A small network was shown many inputs. Here are its activations along a few directions, one row for each input.
Each table varies a few parts of the input and shows all the possible inputs, shuffled.
A made-up example of a description, with smaller parts first: one of 4 places along a line, together with either a single point or one of 11 places along a line or (one of 3 separate values, together with one of 8 places around a ring).
Shared parts are said once, and a part with two or three values counts as separate values.
In the rows, zero is written as 128.

Other details of the inputs shift rows strongly along three fixed directions, in all tables alike. That doesn't count.

Table:
r1: [147 122 144 109 155 100 157 133 136 114 101 120 146 128]
r2: [ 94 145 132 119 107 149 126 177 161 171 123 115 103 125]
r3: [119 107 127 103 133 142 122  99  99 117 134 131 145 114]
r4: [ 75 128 127 139  91 137 129 174 158 138 130 147  88 137]
r5: [105  96 132 110  69 129 124 117 169  84 123 130 164 126]
r6: [103 121 154 138 124 143 153 128 155 130  66  81 131 117]
r7: [183 168 125 127 163 131 110 103  50 146 154 152 127 157]
r8: [115 151 104 155 120 123 168 170 136 184 133 133  53 101]
r9: [ 84 120  94 144  73 100 106  98 138  95 157 138 180 152]
r10: [163 164 123 149 177 157  87 157  75 186 162 147  63 126]
r11: [157 104 172 145 135 142 131 139 148 117  90 123 101 123]
r12: [154 140 150 133 170 147 126 113  66 142 104 114  87 123]
r13: [140 137 134 122 151 105 119 118  89 134 129 124 161  96]
r14: [172 174 163 126 214 107 124 127  61 141 116 150  93 100]
r15: [ 60 144 102 118  89 123 101 149 150 153 177 120 126 111]
r16: [123 151 138 158 140 124 133 199 115 155 106 146  48 125]
r17: [193 137 166  93 203 128 128  99  51 143 118 169 106 143]
r18: [159  96 131 128 141 151 142 105 135 109 120 126 175 147]
r19: [102 100 113 134 131 141 136 132 164 112 140 106 105 127]
r20: [198 157 151 129 190 150 112  95  36 152  99 141 121 134]
r21: [150  89 180  86 156 121 171  85 144  94  68 126 187 136]
r22: [141 100 142 105 140 174 145 112 124 121  75 129 156 122]
r23: [163 163  89 109 154  85  79  67  46 131 208 163 151 162]
r24: [168 137 117 109 170 107 131 131  84 133 133 146 114 136]
r25: [ 86 135 114 109  81 133 132 155 178 131 162 122 150 143]
r26: [134  94 119 124 145 135 142 119 159 119 121 120 132 147]
r27: [120 111 127 122 143 136 165 158 141 110  92 102  88 113]
r28: [109 108 103 115 115 118 131  78 129  84 138 108 163 139]
r29: [ 99  97 127 118  80 116 118 110 143  90 138 148 174 134]
r30: [176 151 177 127 162 134 152 118 104 134  86 116 137 152]
r31: [124 125 163 142 174 139 142 125 155 123  97 113 110 110]
r32: [120 164 106 141  84 105  78 135 113 132 182 136  99 139]
r33: [142  92 139 126 130 133 127  91 153 114 106 113 221 125]
r34: [131 113 183 103 171 138 160  95 134 102  65 126 149 110]
r35: [123 158 156 144 133 155 144 181 152 180  70  90  71 135]
r36: [144 114 119 137 114 113 162  42 112 118 120 135 191 123]
r37: [100 122 111 162 107 116 101 144 142 129 168 149 121 139]
r38: [131 160  65 123 113 116 103 155 100 140 204 150 129 139]
r39: [127 153  99 137  89 118 104 171 144 131 150 139  91 114]
r40: [139  88 146 155 133 144 186 100 163 141  87 122 133 109]
r41: [105 126 119 141  81 130 135 193 176 116 110 111  82 115]
r42: [137 171  98 126 128  98 101  83  55 176 226 192 123 114]
r43: [160 107 144 121 170 143 151 121  84 115  82 117 129  99]
r44: [162 135 159 138 120 143 133 123 137 119  67 121 105 132]
r45: [135 142 133 130 135 136 141 179 141 157  92 110 117 112]
r46: [167 125 164 135 158 139 144 129 135 131 118 124 150 140]
r47: [ 76 138 103 127 103 106 120  96 160 100 147 105 163 128]
r48: [144  87 121 130  90 123 108  81 165  79 132 134 201 126]
r49: [126 158  72 131 125 135  96 163  98 153 169 139 110 117]
r50: [144 146 154 131 143 142 170 195 150 146  88 110  95 128]
r51: [107 142 118 135 136 108 113 156 165 153 175 123  98 141]
r52: [117  99 120 132  80  99 113  69 127  68 131 132 212 145]
r53: [ 88 150 125 133 109 119 146 170 182 148 124  89  75 153]
r54: [126 118 108 134 102  90 107 120 108  94 150 151 164 125]
r55: [120 154  74 103 104 119  82 112  87 139 234 171 159 152]
r56: [115 141 111 116  78 128  95 138 146 126 161 152 114 125]
r57: [ 92 105 121 159  87 126 116 158 175 117 144 125 113 134]
r58: [ 88  87 114 143 112 160 138 146 175 123 121  88 112 116]
r59: [ 86 124 120 110 122 143 136 157 149 133 138 117  64 128]
r60: [112  88 135 132 127 126 127  87 157 105 119 103 205 108]
Each input here is: one of 4 separate values, together with either a single point or one of 4 places along a line or (one of 2 separate values, together with one of 5 places around a ring).
The inputs of r39 and r48 match in every part but the choice among 4 separate values. If r43 is changed in the same way as r39 into r48, which row does it become?
> r58
Change only the choice among 4 separate values in r29. List by row number the other rows that result.
> r52, r54, r57
Change only the place on the ring of 5 in r6. List by row number the other rows that result.
> r30, r35, r47, r53
Change only the place on the ring of 5 in r18. List by row number the other rows that result.
> r10, r19, r26, r58
Change only the choice among 4 separate values in r7. List by row number the other rows that result.
> r18, r38, r55

Table:
r61: [140 124 155  98 179 119 145 113 103 109  92 118 134 103]
r62: [ 93 150 140 150 105 131 157 176 140 148  79 108  36 113]
r63: [118 145 165 157 178 139 140 142 124 180 111 113  71 106]
r64: [143 130 132 141 128 126 122  74 131 142 136 117 198 121]
r65: [140  75 138 102 161 130 175 105 143  78  79 117 162 108]
r66: [146 121 172 143 110  92  96  98 135  96 132 149 182 129]
r67: [ 88 135 117  94 102 124 154 159 171 113 121 109 144 137]
r68: [174 141 153 110 154 132 140 122  96 129  84 119 176 140]
r69: [140  98 127  91 133 126 170 128 152  97  98 130 168 140]
r70: [107 114 116 121 135 125 125  96 107 122 123 120 174  97]
r71: [141 116 133 140 128 135 133  92  99 107 112 147  95 141]
r72: [ 94 127  77 129  74 154 111 170 175 140 170 107 117 172]
r73: [ 88  79  95 132 109 160 129  93 154  97 140 117 163 123]
r74: [150 142 109  90 145 117  97 106  84 122 198 164 137 166]
r75: [129 123 184 142 105 139 136 186 158 116  51 120  91 112]
r76: [ 83 106  72 140  61 104 139 116 158  99 144 133 134 124]
r77: [133 132 145  98 144  94 136  91 139 113 145 133 191 150]
r78: [150 156  94 141 128 154  78 123  82 177 193 146  97 137]
r79: [100 115  84 106 127 121  98 112 125 108 198 132 119 137]
r80: [164 136 153 143 127 133  73 143  97 121 144 175  84 141]
r81: [144 108 143 140 173 154 157 141 105 149  87 127  94  97]
r82: [ 62 145 121 166  79 110 143 152 185 145 133 105  67 130]
r83: [170 144 170 132 165 126 143 114 127 143  95 117 164 151]
r84: [167 149 109 143 142 145 118 136  87 172 147 141 113 112]
r85: [127 140 139 140 123 169 154 158 148 162  68  93 109 105]
r86: [132 154 148 120 185  94 112 112 103 145 164 133 106 119]
r87: [153 160 124 150 109 103  72 173  89 138 185 179  83 122]
r88: [109 119  71 125  76 128 133 152 170 118 157 115 177 150]
What is each input in this table made of?
> one of 4 places along a line, together with either one of 2 separate values or one of 5 places around a ring
The inputs of r73 and r63 match in every part but the place on the line of 4. If r78 is changed in the same way as r73 into r63, which row does it become?
> r64
